grid = [ 41 -68  -1  17 -20  65  33 -60  57 -28  49  17 -60  -1]
The 3rd entry from the right is 17
The second largest entry?
A: 57
The 3rd entry is -1
The entry just left of 57 is -60
The entry just right of the largest entry?
A: 33
The second entry from the right -> -60

Questions about the row below.
1) Give the first entry from the right.
2) Give the smallest entry.
3) Give the third entry from the left.
4) Give the second entry from the right.
[ -9  -1  12 -67  58 -20  17 -14  37  -5]
1) -5
2) -67
3) 12
4) 37

W =
[[ -9  14  14 -28  49   0 -16 -55   0]
 [-47   7  20  -7  39   2 -23  -7 -23]
 [-54   7   3  -8   0   6  -4  39  -7]
 [-26   4  -1  -6  14   3   0  21  -3]
 [ 24  19 -29 -47  26   9  32  -9   6]
 [-25  -1  26   7  20  -3 -30 -28 -22]
 [-27   7  -3 -13  20   5   3  20  -3]
 [ 38   0  -5  -6   0  -2   6 -34   2]
 [-27  12   3 -21  36   5  -4  -5 -13]
 [-32  12 -22 -24  20   9  24  55   9]
 [ -4   8 -31 -20  -1   8  35  54  21]
 [-54  14  -5 -24  40   9   5  40  -6]
 [  6   0 -29 -46  30  11  32  10   6]
 [-46  20 -19 -39  45  13  20  45  -1]
 [ 33  15 -22 -39  20   6  25 -26   3]]
The entry at the centre: 0
The smallest entry in the last row: -39
The fifth entry from the end, reading row by row: 20
The smallest entry in the last column is -23
The top-right entry: 0
The entry in the top-left corner: -9
Give the bottom entry of the column that holds the largest entry.
Answer: -26
The bottom-left entry -> 33
Give the fourth-last entry, reading row by row.
Answer: 6
Give the entry directly above the centre entry.
Answer: 20
Give the 2nd entry on the diagonal from the top-right corner.
Answer: -7
Give the last entry of the largest entry's row.
Answer: 9
Give the third entry on the main diagonal.
Answer: 3
The bottom-right entry -> 3
The 2nd entry, reading row by row -> 14
The largest entry in the last column is 21
The entry directly below the largest entry -> 54
The 3rd entry, reading row by row is 14
Give the fourth entry in reading order.
Answer: -28
The entry directly below the centre entry is 36
The top entry of the column that holds the smallest entry -> -55
Give the entry just left of the smallest entry.
Answer: -16
The entry just left of the largest entry: 24

A = 45	-9	0	-2	-20	14	11	15	-24	-25	24	-5	22	-20	-27	5
The entry just left of 24: -25
What is the entry just right of 11?
Answer: 15
What is the maximum?
Answer: 45
The entry just right of the smallest entry is 5
What is the minimum?
Answer: -27

[[16.8, 12.8, 9.6, 7.1, -9.6, -0.6, 21.0, 2.1, 4.3],
 [-0.5, -3.3, 3.8, 12.0, -0.6, 1.9, 12.9, 10.7, 1.7],
 [0.7, -2.3, -4.6, -1.3, -4.0, 4.4, -2.1, 1.1, 7.7],
 [12.2, 17.3, 11.4, -1.8, -10.6, -6.9, 11.4, -10.8, 6.4],
 [8.1, 5.3, 0.7, -5.3, -8.0, 2.6, -0.1, -6.5, 10.4],
 [5.6, 6.3, -5.9, -2.7, -7.0, 0.8, 4.9, 0.7, 2.2],
 [-1.3, -0.3, -3.7, -6.2, -4.4, 1.9, -7.6, -5.0, 8.8],
 [-3.4, -3.8, 0.3, 0.5, -0.8, 2.2, -2.1, -0.3, 8.0],
 [-3.8, 12.3, -12.1, -14.2, -7.8, -7.6, -6.1, -7.9, -2.0],
 [0.7, 14.3, 9.6, -6.7, -7.2, -10.1, 0.4, -16.9, 8.0],
 [3.6, -4.3, 0.7, 4.0, -3.0, 6.5, 3.4, 4.5, 9.0],
 [10.6, -7.8, 6.5, 10.7, -3.4, 11.1, 10.9, 8.3, 12.7],
 [-4.6, 0.2, -7.7, -0.9, -2.4, -0.2, 0.9, 5.0, 0.1]]
Indices start at 0.
The entry just right of -7.9 -> -2.0
The top-right entry: 4.3
The bottom entry of the column that holds the smallest entry: 5.0
Give the entry directly below 12.7.
0.1
Give the top entry of the column that holds the smallest entry.
2.1
Give the bottom entry of the column that holds the largest entry.
0.9
Give the entry at row 1, column 0.
-0.5
The entry directly above 12.2: 0.7
The entry directly below -6.7 is 4.0
Give the centre entry.
-4.4
The entry just right of -14.2 -> -7.8
Give the entry directly below the centre entry.
-0.8
The entry in row 0 and column 1: 12.8
The entry in the bottom-left corner is -4.6
Give the entry just right of the smallest entry.
8.0
Give the entry at row 0, column 0.
16.8
The entry just left of -14.2: -12.1
Give the top entry of the column that holds the largest entry.
21.0
The entry just right of -10.1: 0.4
The smallest entry -> -16.9
The median of all entries: 0.5
Give the entry at row 0, column 2.
9.6
Give the entry just left of 0.3.
-3.8
Give the entry directly below the smallest entry.
4.5
Give the entry at row 2, column 2.
-4.6
The entry just right of -6.5 -> 10.4
The entry just left of 7.7 is 1.1

[[-0.237, 0.279, 0.896, -1.241, 0.467], [0.887, 0.471, -0.025, 1.673, 0.322], [-0.355, 0.259, 0.992, -1.545, 0.482], [0.770, 0.451, 0.071, 1.369, 0.336], [0.001, 0.321, 0.702, -0.631, 0.437], [-0.709, 0.198, 1.281, -2.456, 0.527], [1.241, 0.532, -0.313, 2.580, 0.277], [1.005, 0.491, -0.121, 1.975, 0.307]]
The entry just left of -0.121 -> 0.491
Read off the entry just left of the smallest entry.
A: 1.281
Read off the second smallest entry.
A: -1.545
Read off the entry just right of the largest entry.
A: 0.277
The first entry in reading order: -0.237
The 3rd largest entry: 1.673
The smallest entry is -2.456
Read off the entry just right of -0.121.
A: 1.975
Read off the entry just left of 2.580.
A: -0.313
The entry just right of the smallest entry -> 0.527
The second entry in reading order -> 0.279
The entry just left of 1.281 -> 0.198
The fourth entry in reading order is -1.241
The entry just left of 0.702 is 0.321

((-3, 9, -22, -2, 20, -53, 5), (-11, 5, -7, -7, 2, -45, -3), (4, -4, 9, -4, -20, 61, -6), (-5, 12, -23, 1, 18, -48, 3))
Which number is the entry just left of the smallest entry?
Answer: 20
Which number is the entry just right of 2?
Answer: -45
The largest entry: 61
The entry just right of -48 is 3

[ 469  745  780  825  844   76  285 -617  221  708 -594  -18]
Report the first entry from the right.
A: -18
Report the 2nd entry from the left.
A: 745
Report the minimum.
A: -617
The third largest entry is 780

x =
[[  3 -64  21   6  33]
 [ -1  32  29   0  17]
 [ 16  47 -12 -16 -26]
 [ 29  -6  -1  43 -54]
 [ 23  -4 -18  17 -38]
 [ 15  -2  18   2  40]
 [-36 -33 -26   5  18]
 [ -8 -68 -22   3   3]
 [ -3  13  34 -19 -10]
 [-25 -14  -8 -35   8]]
Counting starts at 0.
Give the entry just left of -68.
A: -8
Give the entry in row 0 and column 2.
A: 21
The entry directly above 32 -> -64
The entry in row 1 and column 0 is -1
Give the entry in the top-right corner.
A: 33
The entry in the bottom-left corner: -25
The entry at row 0, column 0 is 3
The entry in the bottom-right corner -> 8
The entry directly above -54 is -26
The entry directly below the smallest entry: 13
Give the entry just left of the largest entry.
A: 16
The entry directly below the largest entry -> -6
The entry at row 2, column 2 -> -12
Give the entry just right of 2.
A: 40
The entry directly above -2 is -4
Give the entry directly above 13.
A: -68
Give the entry directly above 5.
A: 2
Give the maximum.
A: 47
Give the entry at row 1, column 1.
A: 32

a =
701,368,701,701,368,368,375,374
370,904,371,371,903,905,901,901
660,546,658,658,546,545,543,543
716,209,718,718,209,209,220,219
Counting starts at 0.
The entry in row 1 and column 0 -> 370
What is the entry at row 0, column 0?
A: 701
The entry in the bottom-right corner: 219
What is the entry in row 2 and column 0?
A: 660
The entry in row 0 and column 1 is 368
The entry just right of 905 is 901
What is the maximum?
A: 905
The top-right entry -> 374
What is the entry directly below 904?
A: 546
The entry at row 2, column 2: 658

B = (34, -71, -22, 41, -28, 1, -36, 50)
Give the second entry from the right.
-36
Give the last entry.
50
The first entry from the left -> 34

arr = [[102, -4, 659, 24, -124, -464, 188], [-33, 291, 473, -194, 399, -360, 159], [-266, -484, 156, -632, -143, -411, 224], [-262, 540, 290, 313, -169, 87, -354], [-508, 264, -300, -361, 30, 262, -541], [58, -768, 131, -56, -169, -548, -138]]
Read off the entry just right of -361.
Answer: 30
The entry just right of 262: -541
The entry just right of 290 is 313
The entry just left of 24 -> 659
The entry just left of 188 -> -464
Read off the entry just right of the largest entry.
Answer: 24
Read off the entry just left of -360.
Answer: 399
Read off the entry just right of -360.
Answer: 159
Read off the entry just left of the smallest entry.
Answer: 58

 430  -856   537   373   134    51
Give the 1st entry.
Answer: 430
Give the fourth-last entry.
Answer: 537
Give the third entry from the right.
Answer: 373

X =
[[47 33 80 40]
 [38 39 37 39]
 [41 37 48 39]
 [35 42 20 38]]
The largest entry in the last row is 42
Find the 1st entry in reading order.
47
The entry just left of the largest entry: 33
Find the first entry of the smallest entry's row.
35
Find the last entry, reading row by row.
38
Find the fourth entry, reading row by row.
40
The 2nd entry on the diagonal from the top-right corner is 37

m =
[  41.572  -30.939   66.066  -24.098  -13.680   87.316  -15.488 -139.765
  -59.478  -21.098  142.569   48.038 -100.631  109.550  -83.615]
The entry just left of the largest entry -> -21.098
The entry just left of 66.066 is -30.939
The entry just right of the smallest entry is -59.478
The entry just left of -83.615: 109.550
What is the entry just left of -13.680?
A: -24.098
The entry just left of -15.488: 87.316
What is the entry just left of 48.038?
A: 142.569
The entry just left of the smallest entry -> -15.488
